A small network was shown many inputs. Here are its activations along a few directions, one row for each input.
In each table, some parts of the input vary, and every possible input appears once, in random order.
Descriptions start from the smaller parts, as in this example, which fits no table here: line(6) and (point or ring(9) or (values(2) and ring(5))).
Shared parts are said once, and a part with two or three values counts as separate values.
In the rows, zero is written as 128.

Other details of the inputs vary at random and push rows far along two fixed directions, the same in every table; ignore that.

Table:
row 1: [167 129 166 160 138 140 140 125 138 118 141 124 153 157 101]
row 2: [171 130 166 167 139 136 138 113 143 110 140 109 163 163 101]
row 3: [ 92 132 111  89 128 128 119 163 117 152 134 155 102 114 146]
row 4: [ 98 125 101  90 129 122 118 163 111 159 120 154  99 121 143]
row 5: [ 97  73  69  82 136 116 100 106 156 138  64  84 107 119 162]
row 6: [154 137 167 163 140 118 145 108 146 102 146 116 149 155 118]
row 7: [158  93 136 147 143 132 134  78 169  98  91  58 155 152 129]
row 8: [ 94  68  83  79 137 131 121 106 159 130  69  78 107 122 174]
row 9: [147  87 128 154 121 153 143  68 161  90  95  61 157 118 134]
row 10: [168 173 171 175 113 150 154 109 115  88 164 133 157 112 101]
row 11: [ 88  88  86  79 134 117 126 112 153 132  74  93  90 110 172]
row 12: [153  91 148 135 141 147 163  85 169  94  79  60 137 140 143]
row 13: [100  66  84  83 140 128 116 103 162 130  70  73 116 124 169]
row 14: [168 163 167 184 111 149 148 130 108 113 160 145 154 121  92]
row 15: [104 151 115 118 137  90 112 150 110 145 146 161 108 126 126]
row 16: [154 136 168 163 140 119 148 106 146 103 144 113 150 153 115]
row 17: [104 186 108 118 104 123 102 172  70 151 183 210 112  87 112]
row 18: [152  84 149 137 140 152 164  84 172  94  87  60 145 147 142]
row 19: [170 173 181 183 101 146 150 129  96 115 173 156 154 130  92]
row 20: [154 134 178 149 133 155 163 125 147 104 137 115 144 142 124]
row 21: [158  93 133 145 144 129 134  76 170  96  85  55 150 150 133]
row 22: [ 94  70  77  77 139 124 110 108 157 136  66  79 107 118 170]
row 23: [105 110 102  95 136 125 112 148 127 151 120 134 115 128 143]
row 24: [ 97 162  96 119 105 123  98 184  75 173 167 203 113  98 112]
row 25: [ 91  92  94  80 134 130 126 114 155 127  75  90  97 105 173]
row 26: [ 96  76  68  81 135 112  98 110 154 138  62  85 102 116 164]
row 27: [164 159 178 176 104 148 148 123 105 114 168 148 157 131  96]
row 28: [ 95 136 107  95 130 117 124 163 114 155 139 163  98 122 138]
row 29: [164 146 163 165 139 121 139 117 135 115 146 125 153 157 105]
row 30: [109 135 109 115 136  99 101 147 117 151 142 159 120 135 125]
row 31: [103 176 110 119 105 127 105 163  78 146 180 197 118  92 113]
row 32: [166 147 165 167 140 120 142 115 137 111 142 120 151 157 108]
row 33: [104 174 112 120 106 128 105 162  81 144 180 195 120  93 114]
row 34: [ 83 104  58  94 110 122  95 126 117 150  98 125 104  86 154]
row 35: [170 130 163 165 139 136 136 114 142 110 141 111 162 163 103]
row 36: [104 118  94  98 131 115  99 156 117 160 122 151 112 127 130]
row 37: [154 146 177 149 133 153 163 134 136 110 144 127 139 140 120]
row 38: [157 144 168 164 140 118 147 108 141 105 145 118 146 152 114]
row 39: [105 127 101  96 135 118 112 161 114 158 122 151 104 123 136]
row 40: [ 96 135 110  97 129 119 125 163 114 154 138 161 100 122 138]
row 41: [156 146 176 154 134 141 164 132 135 113 145 131 134 146 113]
row 42: [166 164 181 181 102 148 150 127 100 115 174 154 158 132  91]
row 43: [ 94 190 102 109  87 105  94 198  45 182 178 235  94  91 115]
row 44: [107 133 107 113 135 100 102 145 117 152 138 156 119 133 126]
Description of these inputs: line(4) and (values(3) or line(8)).
Question: The inputs of row 7 and row 21 match in every part but the line(4) part. If row 34 is changed in the same way as row 7 into row 21, which row does it become?
Answer: row 14
Question: The inputs of row 10 and row 31 match in every part but the line(4) part. If row 26 is changed in the same way as row 10 into row 31, which row does it become?
Answer: row 36
Question: Change only the values(3) part in row 24. List by row number the other rows that result.
Answer: row 31, row 42
Question: Start at row 6 and move only the line(8) part, one step at a time. The first step leads to row 30. Which rows follow, in order?
Answer: row 35, row 1, row 23, row 8, row 28, row 3
Question: Change only the values(3) part in row 19. List by row number the other rows that result.
Answer: row 17, row 34

Table:
row 45: [172 108 173 169 149 139 146  85 169  88 132  78 178 169 111]
row 46: [162 134 164 169 105 149 162  84 132  91 129  98 150 125 119]
row 47: [187 116 179 179 126 144 167  78 154  86 107  77 160 149 109]
row 48: [128 169 147 145 116 150 141 147 108 115 174 163 134  96 112]
row 49: [133 159 149 151 138  95 111 142 114 138 175 165 141 157 101]
row 50: [134 151 134 130 117 140 123 172  95 157 154 183 124 130 101]
row 51: [131 155 120 136 129 124 114 187  91 167 164 190 125 136  98]
row 52: [167 118 151 161 146 137 138 112 153 112 125  98 161 159 111]
row 53: [102  56  83  95 109 154 128  67 167 104  57  51 121  92 174]
row 54: [168 145 179 186 120 153 174  69 154  60 131  80 162 113 120]
row 55: [147 163 140 153 129 109 125 161  94 152 157 172 127 140  96]
row 56: [136 167 140 118 144 130 118 177 104 145 173 180 128 143 107]
row 57: [101  73  79  77 150 109 106  75 176 111  57  54 111 126 176]
row 58: [128 182 145 145 109 122 130 154  83 134 184 186 130 115 110]
row 59: [ 36 114  58  26 147  81  97 204 114 204  98 182  36 122 181]
row 60: [ 56  96  50  59 115 121  91 133 118 152 106 135  96  81 173]
row 61: [172 143 169 178 110 141 149 101 123  98 133 107 155 128 111]
row 62: [103  43 116  74 163 139 154 101 202 119  42  36 107 150 188]
row 63: [ 68 102  46  72 136  77  72 135 126 171  92 131  89 117 159]
row 64: [130 167 138 137 103 146 113 178  80 155 169 193 127 110 102]
Question: Describe the family of inputs behind these rows.
Answer: values(2) and (point or line(9))
Question: The inputs of row 58 and row 60 match in every part but the values(2) part. If row 46 is changed in the same way as row 58 into row 60, which row does it become?
Answer: row 53
